These are the activations of a small neural network, seen along a few directions. Each row is one input.
Each table varies a few parts of the input and shows all the possible inputs, shuffled.
A made-up example of a description, with smaller parts first: one of 6 places along a line, together with either a single point or (one of 2 separate values, together with one of 5 places around a ring) or one of 11 places around a ring.
Shared parts are said once, and a part with two or three values counts as separate values.
In the rows, zero is written as 128.

Other details of the inputs vary at random and push rows far along two fixed directions, the same in every table; ignore that.

Table:
r1: [114 137 104 103 116 148  21 185 179 114  74  83]
r2: [126 124 118 134 117 128 135 132 119 120 133 135]
r3: [120 128 116 132 121 133 139 129 121 119 130 128]
r4: [125 145 119 135 128 123 134 129 117 111 125 126]
r5: [117 131 128 134 116 123 127 132 114 130 134 135]
r6: [149 128 155 123 148 132 126 108 143 154 128 129]
r7: [119 127 125 130 119 121 130 133 116 124 136 132]
r8: [123 126 114 134 124 129 137 135 124 123 131 134]
r9: [124 123 119 133 121 129 134 130 116 117 133 133]
r10: [129 142 120 138 125 124 128 129 115 110 129 127]
r11: [156 124 144 121 149 143 131 110 147 142 126 123]
r12: [152 120 147 116 147 138 132 107 146 138 122 124]
r13: [147 128 158 118 144 132 126 104 146 153 124 126]
r14: [154 121 146 117 144 138 134 108 150 141 122 127]
r15: [115 127 123 129 121 121 136 133 123 123 131 132]
r16: [117 129 120 130 126 121 131 135 121 126 135 131]
r17: [114 129 123 128 122 119 136 130 119 125 133 131]
r18: [119 125 120 135 126 123 136 137 122 123 133 133]
r19: [147 130 155 116 145 130 124 105 144 153 123 120]
r20: [116 124 122 131 121 122 137 133 123 122 129 131]
r21: [118 127 121 132 125 122 134 138 123 125 134 134]
r22: [121 125 115 133 128 130 135 134 121 119 131 131]
r23: [121 125 125 132 118 121 132 135 119 122 136 135]
r24: [122 122 124 134 119 123 133 135 119 121 134 133]
r25: [116 135 121 134 125 120 131 132 115 133 134 129]
r26: [125 126 117 135 118 133 135 130 117 118 134 131]
r27: [152 128 157 119 143 132 121 109 138 151 126 123]
Description of these inputs: one of 3 separate values, together with either a single point or one of 8 places along a line.
Changing only the choice among 3 separate values turns r18 into r24. The same change can be made to r6. Which row results?
> r5
List by row number the other rows that have the choice among 3 separate values in common with r4.
> r3, r12, r13, r14, r15, r17, r19, r20

Table:
r28: [117 137 107 133 123 130 127 136 116 113 129 119]
r29: [137 124 150 115 146 128 115 124 151 148 119 123]
r30: [104 132 111 125 117 118 120 144 122 129 124 127]
r31: [150 131 142 121 158 134 124 116 146 131 124 119]
r32: [156 129 140 123 147 146 124 113 141 137 122 121]
r33: [136 123 152 116 146 128 116 125 152 148 119 123]
r34: [124 105 108 129 114 132 138 145 124 108 132 135]
r35: [104 127 117 129 109 126 117 141 118 126 127 128]
r36: [128 134 116 135 114 124 127 141 114 104 127 128]
r37: [137 123 147 116 141 129 115 121 151 152 115 119]
r38: [167 133 149 158 158 122 216  73  86 132 171 162]
r39: [168 135 150 160 154 122 217  72  89 130 169 166]
r40: [151 136 146 120 151 131 128 113 149 126 120 121]
r41: [155 129 143 122 148 143 122 109 138 134 121 118]
r42: [105 128 116 128 110 126 116 141 118 126 128 129]
r43: [165 125 144 125 147 140 122 120 141 135 127 123]
r44: [139 127 148 111 146 127 114 123 150 147 121 124]
r45: [139 120 152 116 135 138 110 118 148 149 118 120]
r46: [151 135 140 120 147 132 127 109 149 130 116 117]
r47: [139 126 148 111 136 135 113 120 150 150 118 117]
r48: [151 131 158 146 148 115 210  71  89 146 170 162]
r49: [140 121 151 115 135 138 109 118 148 149 118 120]
r50: [155 131 146 120 145 140 124 107 138 130 119 118]
r51: [114 126 118 128 108 120 113 147 118 123 135 131]
r52: [138 125 144 113 142 128 114 120 150 151 116 120]
r53: [111 113 105 128 124 130 145 144 132 110 132 134]
r54: [152 133 135 126 150 136 128 113 152 137 120 123]
r55: [106 129 115 126 110 126 116 141 117 126 128 129]
r56: [130 139 122 167 129 107 215  94  58 103 172 164]
r57: [102 131 117 127 120 117 121 148 122 125 127 130]
r58: [150 131 137 121 153 135 122 112 146 135 120 114]
r59: [102 129 113 129 116 118 121 144 123 130 123 126]
r60: [116 139 111 136 125 123 133 141 126 107 126 132]
r61: [112 137 127 161 133  95 220 102  67 124 176 170]
r62: [109 126 117 130 109 123 113 142 117 124 131 132]
r63: [102 129 116 128 111 124 121 144 121 128 126 124]
r64: [103 131 116 126 121 117 121 148 122 125 128 131]
r65: [113 113 103 127 116 136 146 138 127 113 130 130]
r66: [113 125 119 130 108 120 114 147 119 123 135 130]
r67: [152 134 138 124 147 134 129 110 151 133 117 123]
r68: [117 139 110 131 119 128 129 134 116 109 126 119]
r69: [129 131 111 141 117 129 129 145 117 110 131 133]
r70: [136 122 147 117 141 129 116 121 152 152 115 119]
r71: [107 124 119 133 108 124 115 142 119 124 130 131]
r72: [139 126 147 110 136 135 112 120 149 150 119 117]
r73: [119 138 113 134 115 130 130 132 114 107 123 126]
r74: [112 124 120 132 108 120 114 147 120 123 134 130]
r75: [108 124 119 132 109 124 114 142 118 124 130 132]
r76: [113 124 119 131 108 120 114 147 119 123 135 130]
r77: [103 125 119 133 109 126 119 142 119 127 126 128]
r78: [145 120 152 116 136 135 106 117 148 147 122 124]
r79: [112 112 100 128 120 131 145 140 131 114 128 131]
r80: [150 118 155 117 135 131 108 121 149 146 127 123]
r81: [140 127 147 109 136 135 112 119 149 150 119 118]
r82: [115 138 107 133 124 122 128 135 120 109 123 120]
r83: [106 123 120 135 108 124 115 143 119 124 130 131]
r84: [107 123 120 134 108 124 115 143 119 124 130 131]
r85: [154 134 138 124 145 143 128 113 149 136 121 121]
r86: [110 127 117 129 109 123 113 142 117 124 131 132]
r87: [161 130 147 126 142 140 127 109 143 130 120 130]
r88: [103 130 116 127 111 124 120 144 121 128 126 124]
r89: [140 128 146 109 136 135 111 119 149 150 119 118]
r90: [116 136 102 136 128 128 129 140 123 117 126 124]
r91: [112 123 121 133 107 120 115 147 120 123 134 130]
r92: [135 123 152 117 145 128 116 125 152 148 118 123]
r93: [115 136 107 135 131 127 129 145 124 113 130 127]
r94: [118 140 108 135 116 130 133 135 122 111 125 127]
r95: [115 110 105 129 115 138 144 136 123 111 130 134]
r96: [119 107 106 131 115 135 140 139 123 109 130 137]
r97: [120 137 111 138 115 132 132 133 117 110 124 132]
r98: [127 131 115 135 117 124 125 141 110 104 129 125]
r99: [153 136 143 118 142 138 127 108 146 130 118 116]
r100: [137 123 146 115 142 129 115 121 151 152 115 120]
r101: [103 130 113 128 116 118 121 144 122 129 123 127]
r102: [102 128 117 130 110 124 122 144 122 129 125 124]
r103: [157 131 141 126 144 145 126 111 145 136 120 126]
r104: [160 126 146 124 149 140 120 111 137 132 123 121]
r105: [152 133 140 125 154 136 129 118 152 133 123 127]
r106: [114 126 118 129 108 120 113 147 118 123 135 131]
r107: [160 139 144 153 158 123 220  72  91 135 170 155]
r108: [104 127 118 130 109 126 117 141 118 126 127 128]
r109: [111 122 122 134 107 120 116 147 121 123 134 130]
r110: [114 138 112 132 128 121 128 140 120 105 127 124]
r111: [127 130 113 137 121 127 124 144 110 108 132 125]
r112: [139 126 144 112 142 128 114 120 149 151 117 121]
r113: [102 129 117 129 110 124 121 144 122 129 125 124]
r114: [101 129 118 130 120 117 122 149 123 126 127 130]
r115: [129 133 114 140 114 126 130 142 116 106 128 133]
r116: [160 131 149 122 142 138 124 108 141 128 119 124]
r117: [146 120 152 115 136 135 106 117 148 147 123 124]
Changing only one part turns r32 into r93. The same change can be made to r42. Which row results?
> r57
Changing only one part turns r31 into r111. The same change can be made to r110. Which row results?
> r98
What do these inputs look like to the network?
> one of 6 places along a line, together with either a single point or one of 6 places around a ring or one of 8 places along a line
Change only the place on the line of 8 in r109. List by row number the other rows that result.
> r51, r66, r74, r76, r80, r91, r106

Table:
r118: [149 121 145 116 143 132 136 112 141 120 126 122]
r119: [ 90 115  86 155 108 129 167 144  88 108 147 148]
r120: [105 143 135 139 121 112 145 127 110 135 129 135]
r121: [159 139 142 130 152 126 125 115 125 130 131 116]
r122: [ 97 130  90 104  98 144  44 186 179 105  77  96]
r123: [135 133 159 124 132 128 133 107 132 156 121 122]
r124: [136 111 148 106 144 122 134 124 139 160 136 140]
r125: [123 106 117  89 121 153  32 178 193 117  75  83]
r126: [151 104 139 123 150 136 142 123 145 131 127 122]
r127: [109 119 124 131 108 116 143 121 110 142 148 132]
r128: [130 136 157 125 160 108 120 116 139 147 132 134]
r129: [156 137 144 123 148 128 128 114 129 126 130 117]
r130: [149 114 131 129 148 138 148 121 155 139 123 131]
r131: [160 114 161 134 127 137 117 129 142 137 149 143]
r132: [109 116 123 123 114 114 144 130 113 144 151 141]
r133: [124 145 114 135 122 122 150 123 120 112 132 135]
r134: [143 123 142 119 138 145 133 103 137 133 124 130]
r135: [137 116 131 144 101 117 132 127  99 112 133 151]
r136: [137 122 154 121 127 128 131 103 132 157 130 121]
r137: [ 86 159  69 171 101 102 165 154  63  93 153 146]
r138: [121 125 109 138 125 125 157 129 128 116 132 140]
r139: [146 133 144 120 137 144 130 102 134 133 125 127]
r140: [143 112 138 121 142 148 135 108 141 137 126 132]
r141: [ 81 152  72 171  96 112 160 148  51  95 156 147]
r142: [154 146 137 127 146 131 133 113 139 135 125 125]
r143: [152 131 145 117 142 129 132 110 135 121 127 120]
r144: [ 50 141  84 124  89 115  41 208 138 106  91 104]
r145: [150 138 143 125 143 144 126 107 129 138 127 124]
What do these inputs look like to the network?
> either one of 2 separate values or one of 8 places along a line or (one of 3 separate values, together with one of 6 places along a line)
Change only the choice among 3 separate values in r142. List by row number the other rows that result.
> r129, r145
Change only the choice among 3 separate values in r134. List by row number the other rows that result.
> r118, r122

Table:
r146: [122 148 107 133 127 129 114 143 121 108 121 118]
r147: [123 135 139 135 127 116 131 122 107 136 140 136]
r148: [115 139 134 135 129 114 140 121 116 141 134 133]
r149: [130 128 146 134 137 115 177 100 108 145 152 146]
r150: [ 92 119 113 115  98 130  77 167 137 124 108 115]
r151: [138 144 123 139 136 128 140 121 112 113 134 127]
r152: [130 127 117 132 119 138 126 137 128 110 124 128]
r153: [115 124 100 130 124 135 127 147 134 113 118 125]
r154: [ 90 122 112 118 112 126  97 157 142 134 114 119]
r155: [120 134 105 129 113 136  91 155 132 105 108 112]
r156: [123 116 105 130 117 138 121 147 128 108 123 128]
r157: [110 136 125 132 111 120 102 146 116 129 130 129]
r158: [132 117 112 132 119 140 127 141 131 113 128 132]
r159: [106 134 126 125 121 118 122 133 127 138 123 128]
r160: [125 133 109 132 113 134 115 142 126 106 121 126]
r161: [114 125 129 125 113 120 117 133 120 132 128 131]
r162: [142 141 126 142 137 127 145 116 107 113 137 134]
r163: [120 133 134 130 126 114 150 115 112 139 141 138]
r164: [212 130 193  89 193 163  80  85 216 172  84  91]
r165: [115 137 100 122 116 135  98 152 137 106 108 112]
r166: [131 122 150 137 145  98 164 120 117 139 155 151]
r167: [148 130 135 140 142 128 182  99 108 118 146 141]
r168: [148 121 131 140 140 131 172 103 113 118 147 143]
r169: [ 94 140 110 119 108 123  73 166 132 128 111 110]
r170: [198 113 181  80 184 170  68 100 228 167  80  89]
r171: [123 130 137 135 122 116 135 122 110 137 138 135]
r172: [109 120  90 118 111 143  88 170 147 107 105 111]
r173: [214 136 196  92 199 161  85  81 208 171  90  95]
r174: [133 113 143 133 132 120 170 107 113 146 152 147]
r175: [137 122 120 137 126 136 146 123 123 113 138 137]
r176: [136 128 149 137 127 116 161 102 108 142 151 149]
r177: [105 130 120 125 102 125  84 158 131 129 117 119]
r178: [137 110 146 136 133 119 173 103 108 146 155 153]
r179: [115 135 100 128 105 138  77 166 138 102 105 109]
r180: [137 132 122 135 128 130 142 119 116 111 130 133]
r181: [152 119 131 141 143 131 185 100 112 123 150 145]
r182: [101 120 119 120  99 130  89 160 136 128 117 122]
r183: [121 137 135 135 127 113 146 118 110 140 142 135]
r184: [109 134 102 123 119 137 103 154 143 109 104 113]
r185: [100 114 116 121 100 130  90 159 138 129 120 123]
r186: [116 110 126 128 111 128 122 141 128 137 134 137]
r187: [ 98 114 110 116 108 129  97 161 139 134 118 121]
r188: [150 143 132 145 146 123 176  98 107 121 146 138]
r189: [143 141 130 140 146 123 174  98 115 122 138 140]
r190: [ 93 127 111 115  99 125  78 163 136 125 109 112]
r191: [107 137 123 129 116 118 107 144 116 130 128 123]
r192: [126 122 112 129 124 137 129 135 130 110 126 123]
r193: [104 129 127 124 122 121 126 136 129 138 124 128]
r194: [138 138 122 139 131 128 143 121 115 113 132 126]
r195: [128 121 142 132 136 118 170 103 114 146 152 145]
r196: [144 127 127 137 144 129 176 102 116 121 146 140]
r197: [130 134 115 130 124 132 127 131 125 110 122 122]
r198: [144 143 127 144 134 128 145 118 109 113 140 136]
r199: [198 130 211  87 191 148  80  81 204 196  98 100]
r200: [ 98 112 115 119 104 129  91 157 136 128 118 121]
r201: [121 132 136 134 123 116 137 122 112 137 138 131]
r202: [117 117 132 129 122 121 144 122 119 138 141 135]
r203: [122 128 113 132 133 116 121 157 135 104 126 129]
r204: [149 134 134 139 147 127 185  96 111 122 146 142]
r205: [149 127 135 139 140 130 172 102 110 117 143 142]
r206: [134 124 151 135 136 117 177  97 107 144 153 146]
r207: [105 118 121 125 121 123 128 140 131 141 127 132]
Changing only one part turns r162 into r147. The same change can be made to r170. Which row results?
> r154
Changing only one part turns r201 into r194. The same change can be made to r185. Which row results?
> r175
What do these inputs look like to the network?
> one of 2 separate values, together with either a single point or (one of 5 places along a line, together with one of 6 places along a line)
A walk changes only the place on the line of 5. It starts at r193 and steps to r149. List the rest of the walk in order.
> r206, r150, r182
Change only the choice among 2 separate values in r159. List by row number the other rows that result.
> r189
Change only the choice among 2 separate values in r156. List by row number the other rows that result.
> r178
A walk changes only the place on the line of 6. It starts at r146 and steps to r188. List the rest of the walk in order.
> r165, r204, r196, r172
